A small network was shown many inputs. Here are its activations along a few directions, one row for each input.
In each table, some parts of the input vary, and every possible input appears once, in random order.
Descriptions start from the smaller parts, as in this example, which fits no table here: one of 5 places around a ring, together with either a single point or one of 9 places along a line or (one of 2 separate values, together with one of 6 places along a line).
Shared parts are said once, and a part with two or three values counts as separate values.
In the rows, zero is written as 128.

Other details of the inputs shift rows strongly along two fixed directions, in all tables alike. That doesn't count.

Rows:
R1: [ 97 114 109 123 108 117 136 114 124 129 112 156 146 114 131]
R2: [124 178 113 139 133 130  99 116 147 151 140  87  98 100 111]
R3: [111 116 112 124 118 133 133  91 138 120 132 135 160 122 132]
R4: [108 110 114 127 107 141 121  89 150 128 138 133 150 120 134]
R5: [136 176  84 139 135 110 138 128 114 152 145  95  96  93 113]
R6: [109 119 118 133 129 132 131  88 110 110 127 134 151 121 137]
R7: [152  96 162 131 122 120 130 156 117 124 121 149 115 140 123]
R8: [118 117 112 132 124 119 132  89 103 105 120 138 145 115 139]
R9: [202  85 172 122 147 128 122 194  99 107 145 134 108 162 121]
R10: [ 92 123 133 136 102 138 111 105 156 137 105 132 144 139 142]
R11: [159  97 148 127 120 155 119 176 150 138 148 137 132 165 126]
R12: [110 112 118 143 112 143 108  83 144 117 135 129 145 120 127]
R13: [132 220 105 128 159 115 128 145 116 160 146  62  80  89 115]
R14: [108 118 113 116 127 131 142  91 117 120 127 139 156 123 137]
R15: [102 124 117 115 117 120 138 109 117 116 107 148 151 119 138]
R16: [151 101 165 139 123 146 104 147 149 131 126 138 126 153 128]
R17: [ 88 128 138 121 120 129 135 107 125 124  99 137 147 135 140]
R18: [161  88 149 130 125 115 117 149 108 118 135 143 115 140 122]
R19: [114 104  98 122 114 115 139  98 119 127 124 149 146 109 131]
R20: [122 195 125 126 137 109 141 130 116 146 117  94  92  92 125]
R21: [137 107 154 129 125 140 124 159 142 127 117 136 141 165 129]
R22: [ 94 125 135 120 115 118 137 110 119 116  91 140 141 124 137]
R23: [ 98 126 121 125 111 133 128 105 142 128 120 142 160 131 138]
R24: [126 185  94 144 141 130 129 118 135 141 148  84 116 100 113]
R25: [184  86 148 120 175 132 139 191 161  96 174 163  74 193 140]
R26: [123 187 111 138 144 120 111 121 136 146 137  85 107  98 115]
R27: [124 112 163 125 131 131 129 122 117 118 112 143 137 138 140]
R28: [148 118 142 114 139 142 142 168 120 130 138 139 135 155 124]
R29: [103 128 144 137 121 127 114  97 140 124 105 138 147 123 139]
R30: [170 177 125 128 148 121 147 227 128 169 141  87  67 128  94]
R31: [164  94 127 114 136 129 143 147 109 113 135 144 140 143 128]
Each input here is: either a single point or (one of 5 places along a line, together with one of 6 places around a ring).

Rows:
R32: [110 100 134 122 115 129 133 114 127 116 112 155 155 139 139]
R33: [102 173  98 131 131 110 133  96 119 135 124 107 116  92 129]
R34: [153 157 104 126 148 125 138 150 126 139 158 104 101 119 117]
R35: [132  88 123 124 123 131 128 109 121 108 135 151 152 135 133]
R36: [132  89 124 125 123 131 130 109 121 108 135 152 148 135 134]
R37: [131 102 119 126 128 128 131 110 124 113 138 145 140 129 133]
R38: [112  97 141 126 113 125 127 110 121 115 108 154 148 133 138]
R39: [190 110 158 124 148 135 133 209 121 131 145 126 100 162 113]
R40: [116  97 143 125 115 124 124 105 113 111 108 151 152 130 137]
R41: [100 164 118 139 121 138 108 105 165 147 130 105 122 118 130]
R42: [ 96 170 104 124 127 118 140 111 133 142 118 115 122 106 132]
R43: [131 163 128 139 131 144 111 142 164 153 142  98 110 130 119]
R44: [139 164 126 127 140 119 134 147 118 142 130 104 104 113 119]
R45: [105 166 101 131 128 113 134  98 118 135 123 109 121  95 128]
R46: [138 164 125 126 142 119 133 147 118 141 131 104 102 115 121]
R47: [111 161 105 131 131 113 133 103 119 132 125 112 119  99 127]
R48: [139 162 124 126 138 121 136 156 126 146 131 106 101 119 118]
R49: [122  96 143 125 116 127 126 122 120 116 112 151 147 138 134]
R50: [125  98 146 126 120 125 127 117 113 113 113 148 144 134 135]
R51: [130  93 135 128 122 126 126 113 112 107 121 149 148 133 132]
R52: [106 106 132 123 116 128 135 111 128 118 112 152 150 136 140]
R53: [113  98 148 138 110 150 104 108 159 123 124 143 152 149 135]
R54: [211  89 177 136 145 169 108 227 156 137 165 122 111 191 105]
R55: [130 165 116 123 140 124 141 153 132 144 133 110 106 124 123]
Question: What is each input in this table made of?
Answer: one of 4 places along a line, together with either a single point or one of 5 places along a line
Question: Changing only the place on the line of 4 turns R48 into R49. The same change can be made to R37. Which row results?
Answer: R35
Question: A walk changes only the place on the line of 5. It starts at R52 and steps to R38. List the rest of the walk in order.
Answer: R50, R45, R36
Question: List by row number the other rows that have the place on the line of 4 in common with R46.
Answer: R33, R34, R39, R41, R55

Rows:
R56: [145 104 135 131 129 114 120 132 109 115 136 137 114 127 128]
R57: [ 58 153 124 144 111 125 107  47 145 119  90 122 152 108 148]
R58: [134 125 156 134 133 146 115 138 132 123 123 124 146 143 128]
R59: [129 113 133 121 116 135 124 154 131 141 119 138 142 144 123]
R60: [ 99 116  90 138 114 141 116  68 162 123 153 134 152 121 134]
R61: [104 123 142 136 109 135 116 112 134 133 113 133 152 126 129]
R62: [ 72 137 102 117 113 118 137  58 111 117 103 133 164  97 138]
R63: [127 244  84 132 160 100 128 126 116 156 149  57  65  72 115]
R64: [147 120 133 116 143 131 138 138 108 113 131 127 145 140 125]
R65: [106 123 107 133 110 103 115  90 113 122 117 137 124  97 135]
R66: [151 115 147 131 137 131 119 120 113 117 131 125 129 136 132]
R67: [147 105 161 144 123 141 112 158 140 130 123 129 123 158 119]
R68: [165 110 141 124 158 122 138 157 109 106 142 144 114 148 126]
R69: [126 111 124 129 107 125 126 107 116 130 117 137 153 106 126]
R70: [132 125 123 122 141 123 149 124 108 105 126 138 139 136 134]
R71: [ 86 134 133 131 115 123 114  86 144 119 108 132 128 115 142]
R72: [130 121 147 119 143 128 132 135 144 118 125 145 121 146 143]
R73: [175  95 165 143 125 144 110 192 141 137 129 132 114 167 107]
R74: [ 87 132 110 120 102 121 138 105 137 136 106 146 143 121 144]
R75: [101 231 104 145 137 127 121 125 147 170 124  60  85  89 113]
R76: [103 118  98 127 111 113 149 102 112 117 107 147 147 110 136]
R77: [133 112 106 134 132 155 117 108 160 122 167 127 137 137 127]
R78: [159 109 155 134 119 144 116 179 135 143 130 131 132 148 109]
R79: [138 113 136 134 122 124 122 118 115 130 128 126 126 124 128]
R80: [131 110 137 120 123 121 133 147 147 135 123 153 117 139 131]
R81: [131 108 114 128 128 110 137 133 113 120 125 149 120 120 127]
R82: [107 168 114 126 129 121 129  81 115 131 122 107 144  92 132]
R83: [ 89 129 124 134 102 113 112  94 148 129 104 138 128 112 136]
R84: [156 103 134 121 140 132 153 158 106 110 134 143 129 148 124]
R85: [103 121 102 120 110 117 136  99 113 127 108 135 155 105 129]
R86: [172 235 110 119 174 132 155 218 137 176 163  55  60 128 111]
R87: [116 125 138 119 126 142 127 136 128 132 120 131 144 141 131]
R88: [103 116 141 133 113 120 114 107 145 121 112 139 128 129 137]
R89: [139 119 139 124 125 135 130 119 112 124 130 128 143 119 124]
R90: [165  99 149 126 127 135 131 152 112 127 139 132 139 135 118]
R91: [ 89 142 135 134 113 137 116  93 134 132 109 126 151 113 132]
R92: [138 104 149 120 132 126 136 155 144 128 130 151 115 151 133]
R93: [151 110 162 130 140 134 113 152 142 111 128 132 117 156 133]
R94: [156 112 156 117 145 136 137 174 142 128 138 142 104 156 128]
R95: [161  94 141 134 119 128 118 143 117 131 129 135 125 133 122]
R96: [ 74 137 114 133 107 118 118  40 117 122 104 129 147  89 145]
R97: [143 220 101 122 149 123 156 191 138 179 151  72  72 116 113]
R98: [170 103 121 139 151 160 116 145 158 118 180 124 132 160 126]
R99: [139 109 121 125 131 122 154 144 109 115 128 141 133 136 127]
R100: [117 122 135 122 120 135 127 140 130 137 120 132 144 142 129]
R101: [138 104 127 127 138 113 140 139 110 115 133 148 119 132 127]
R102: [126 119 140 116 127 139 142 145 131 127 126 141 131 150 139]
R103: [146 114 153 119 141 146 125 162 127 123 128 130 143 162 132]
R104: [140 108 127 119 129 127 140 142 109 122 128 131 143 134 121]
R105: [139 108 131 123 143 120 139 134 109 111 134 148 118 133 128]
R106: [127 210  53 137 134 132 124 122 169 173 175  72  93  90 104]
R107: [135 115 133 128 131 118 119 117 108 111 133 135 115 121 130]
Question: Changing only one part turns R100 into R103. The same change can be made to R56. Which row results?
Answer: R63
Question: What is each input in this table made of?
Answer: one of 4 places along a line, together with either a single point or (one of 2 separate values, together with one of 6 places around a ring)
Question: List by row number the other rows that have the place on the line of 4 in common with R75.
Answer: R62, R71, R77, R84, R87, R89, R91, R94, R96, R102, R105, R107
Question: Which other rows does R78 become when the choice among 2 separate values takes its other values? List them by row number.
Answer: R69

Rows:
R108: [225 117 150 120 170 133 149 239 106 130 167 114  82 163 102]
R109: [109 160 115 127 125 120 133 125 136 142 119 116 119 113 130]
R110: [124 175  97 122 138 107 145 125 110 140 132 104 105  96 124]
R111: [132  95 148 131 120 130 117 115 126 114 123 145 140 137 135]
R112: [129  93 135 135 119 135 116 114 129 114 128 145 145 137 130]
R113: [131  94 149 131 119 132 117 115 125 116 122 145 143 134 131]
R114: [125  95 138 125 120 135 130 125 134 117 125 151 143 149 138]
R115: [110 162 117 127 130 121 134 126 137 139 120 118 117 115 129]
R116: [120 158 123 133 131 122 125 113 132 135 129 110 115 108 127]
R117: [131 167 120 127 134 125 137 153 133 150 128 104 113 120 118]
R118: [105 130 127 126 117 123 130 115 132 131 112 136 138 123 132]
R119: [109 165 123 131 132 120 126 119 129 138 119 110 114 112 129]
R120: [134  92 132 122 125 123 138 120 102 107 120 153 149 133 134]
R121: [114 131 129 133 120 128 121 101 126 128 118 124 138 114 131]
R122: [110 127 118 126 127 130 125 103 139 122 130 136 138 126 135]
R123: [118 178 118 129 133 120 126 133 128 149 124  97 103 108 125]
R124: [129  90 136 133 119 134 115 111 131 110 128 147 143 141 134]
R125: [110 155 103 127 129 125 127 109 140 139 133 115 124 112 131]
R126: [106 111 128 126 120 131 132 106 137 118 121 149 143 136 140]
R127: [128  95 136 134 124 133 117 111 133 108 129 147 142 141 133]
R128: [126 173 104 137 133 127 125 126 133 146 139  93 113 106 116]
R129: [171 151 119 122 151 121 146 180 106 141 149 107  96 124 110]
R130: [111 163 123 129 127 122 124 123 126 143 119 109 117 109 125]
R131: [102 129 118 127 118 129 132 107 135 131 122 135 139 123 135]
R132: [124  94 138 126 118 137 131 124 132 118 123 149 151 147 135]
R133: [127  96 153 128 120 133 119 126 121 116 112 145 147 144 132]
R134: [196  90 154 123 146 149 126 202 132 127 161 134 117 170 112]
R135: [129  97 132 126 121 139 123 118 133 116 130 146 152 142 133]
Question: Changing only one part turns R129 into R120. The same change can be made to R130. Which row results?
Answer: R133
Question: What is each input in this table made of?
Answer: one of 4 places along a line, together with either a single point or one of 6 places around a ring
